These are the activations of a small neural network, seen along a few directions. Each row is one input.
In each table, some parts of the input vary, and every possible input appears once, in random order.
A made-up example of a description, with smaller parts first: values(2) and (point or line(11) or (ring(5) and line(6))).
Shared parts are said once, and a part with two or three values counts as separate values.

Other details of the inputs shift rows strongly along three fixed directions, in all tables alike. That doesn't count.

Rows:
R1: -39  23  7  66  -42  41  -26  -26  -92  -52  5  -41
R2: 20  16  30  -8  -54  -11  -10  8  -84  -47  -7  -14
R3: -20  11  -3  53  16  49  -3  -9  -10  -18  14  -5
R4: -7  -30  -14  32  10  -92  -24  26  92  55  -19  -13
R5: -23  17  -11  90  -62  -50  -46  25  -40  3  -28  -36
R6: 27  36  10  -55  24  37  6  -28  -36  -21  28  16
R7: 78  -26  11  -86  9  -87  41  38  47  26  -15  44
R8: 27  25  3  -66  21  32  9  -25  -27  -8  26  20
R9: -12  24  -5  41  -10  98  9  -29  -58  -34  24  -15
R10: -19  -3  -8  -1  18  -17  5  12  31  -3  -20  1
R11: 0  -14  -18  44  -29  -52  -21  37  2  4  -62  -52
R12: 55  -20  12  -62  20  -81  33  30  61  25  -9  43
R13: 50  9  26  -75  -6  12  51  19  -44  -9  -9  27
R14: -17  -1  -12  -30  33  64  30  -36  41  3  53  43
R15: 7  4  -12  13  -14  -7  -14  -6  9  12  -3  -25
R16: 25  34  1  30  -14  -20  -29  2  -52  -16  -19  -46
R17: -37  0  -23  -9  41  56  -5  -41  38  11  48  18
R18: -98  -19  4  16  37  51  -8  -63  39  5  52  42
R19: 49  14  10  -24  -12  26  27  7  -64  -28  -6  0
R20: -29  5  -19  -4  11  48  4  -11  -2  -19  -3  -5
R21: 32  26  5  -70  -10  33  34  0  -45  -40  -15  12
R22: -5  -8  30  -74  11  5  2  -13  3  -13  38  59
R23: -35  -13  -13  60  16  30  -9  -2  29  12  12  -9
R24: -48  -18  -8  68  14  23  -14  9  24  18  -6  -25
R25: 56  4  7  -69  11  -47  17  14  9  8  -3  20
R26: -61  -40  -11  2  48  31  15  -3  91  49  25  35
R27: 70  27  10  -10  -52  -45  -17  17  -68  -8  -41  -52
R28: -29  -30  12  37  -27  -60  -46  4  25  29  -23  -6
R29: -4  -24  4  61  -11  -58  -10  44  24  27  -44  -33
R30: -12  -28  -23  29  6  -12  -3  0  58  30  8  -4
Each input here is: point or ring(5) or (line(4) and line(6)).

Rows:
R31: 46  -4  -15  4  0  -15  15  21  37  37  -7  -5
R32: -81  -8  -10  66  1  43  -41  -22  20  20  24  -24
R33: 26  -5  32  -43  -30  -62  12  11  -24  3  -3  28
R34: 22  -20  -14  -27  52  -37  23  6  106  62  12  34
R35: -33  19  -6  31  -32  10  -31  -13  -33  -29  -12  -14
R36: 33  34  -2  -26  1  29  -7  -34  -44  -37  36  5
R37: -47  12  -15  70  -34  -3  -49  -12  -21  -19  -14  -32
R38: 32  33  13  -48  -5  10  8  -23  -48  -38  40  42
R39: 28  21  18  -95  14  3  27  -21  -16  -24  39  72
R40: 42  -11  -5  -71  7  -28  47  37  34  21  -29  11
R41: -8  -14  21  -56  32  -22  33  21  33  5  -5  53
R42: 2  5  17  -4  -4  8  -12  -11  -15  11  29  4
R43: -69  -18  -2  36  2  11  -33  -6  35  31  8  -13
R44: 1  -11  24  -45  17  42  48  -10  -9  -19  23  48
R45: 36  13  19  9  -13  -20  3  27  -50  -27  -14  -3
R46: 68  21  30  -20  -55  -42  -11  27  -89  -16  -31  -34
R47: -18  14  8  26  7  22  -1  7  -37  -32  -5  -3
R48: -12  -38  9  40  -31  -31  6  32  7  9  -47  -25
R49: -62  -8  -24  81  34  16  -29  -6  49  16  5  -23
R50: -1  37  5  -10  -18  33  -9  -29  -69  -53  19  13
R51: -11  19  1  -50  20  58  0  -45  -31  -20  27  12
R52: -7  -55  16  1  23  -37  22  13  94  55  21  44
R53: -1  5  -15  7  4  82  16  -19  -22  -22  31  5
R54: -36  10  -22  38  2  27  -38  -32  8  -16  16  -28
R55: 9  -1  36  -68  -15  -35  20  1  -29  -7  -7  48
R56: -36  15  -13  15  47  43  1  -13  9  -19  17  7
R57: 19  6  20  -22  9  -16  19  22  -20  -18  -7  23
R58: 42  9  4  10  6  -35  -2  22  -19  -7  -20  -12
R59: -36  2  -20  47  -12  -5  -48  -15  17  -5  -7  -40
R60: 20  7  12  57  -15  -21  -15  20  -33  -13  -7  -18
R61: -9  -2  -12  43  37  0  -12  -5  40  17  22  6
R62: 43  27  -5  -47  38  30  37  -14  -5  -6  13  21
R63: -10  13  -15  29  -8  8  -34  -25  -5  -14  17  -26
R64: 7  -11  -11  -7  -6  31  19  6  0  -5  2  3
R65: 6  12  22  40  -78  -37  -26  15  -96  -32  -56  -44
R66: 8  -24  22  -13  -10  -13  28  20  0  -1  -19  14
R67: -12  19  4  -75  43  74  12  -57  -18  -17  49  40
R68: 26  29  -16  -13  15  77  27  -16  -25  -17  22  2
R69: 14  20  1  0  6  -1  2  16  -41  -32  -29  -18
R70: -45  -4  7  58  -34  -8  -30  -12  -27  -5  0  -14
R71: -39  16  -12  5  32  85  -18  -64  -7  -10  54  1
R72: 7  -47  18  -26  14  -45  32  22  70  39  3  39
R73: 2  -35  -11  -24  0  -18  24  29  48  27  -14  12
R74: 39  8  -3  7  -55  -74  -35  29  -31  -15  -61  -61
R75: 44  9  -13  -15  -8  4  27  19  -9  2  -20  -18
R76: 30  -15  -4  -23  -28  -10  25  34  -18  -7  -36  -11
R77: 11  -21  -23  -3  -1  -37  20  35  56  42  -31  -17
R78: 8  2  -13  69  -32  -24  -53  -13  -19  19  -8  -63
R79: -16  -39  -16  18  18  12  7  3  82  45  30  24
R80: -78  -5  1  39  20  46  -15  -49  28  10  74  34
R81: 3  0  -21  4  30  0  10  3  44  22  -8  -9
R82: -26  -10  -30  44  21  -11  -7  11  55  28  -21  -34
R83: 30  5  -10  -28  11  -22  22  23  12  6  -38  -17
R84: -1  -42  2  -29  -7  -90  -18  23  65  57  -46  -18
R85: -9  5  17  -6  -33  -6  -17  12  -42  -1  -25  -22
Question: Describe the family of inputs behind these rows.
Answer: line(5) and (ring(5) or ring(6))
Question: Changing only the line(5) part turns R72 into R66. The same change can be made to R45. Which row results?
Answer: R47
Question: Changing only the line(5) part turns R35 into R38. The same change can be made to R69. Which row results?
Answer: R61
Question: Which other rows does R59 become when the line(5) part takes its other values? List them by row number.
Answer: R36, R54, R63, R74
Question: Start at R70 and move only the ring(5) part, one step at a time. The first step leads to R32. Which rows follow, in order?
Answer: R67, R54, R50
Question: Start at R48 and move only the ring(6) part, one step at a time. The first step leads to R76. Which rows follow, in order?
Answer: R40, R83, R69, R41
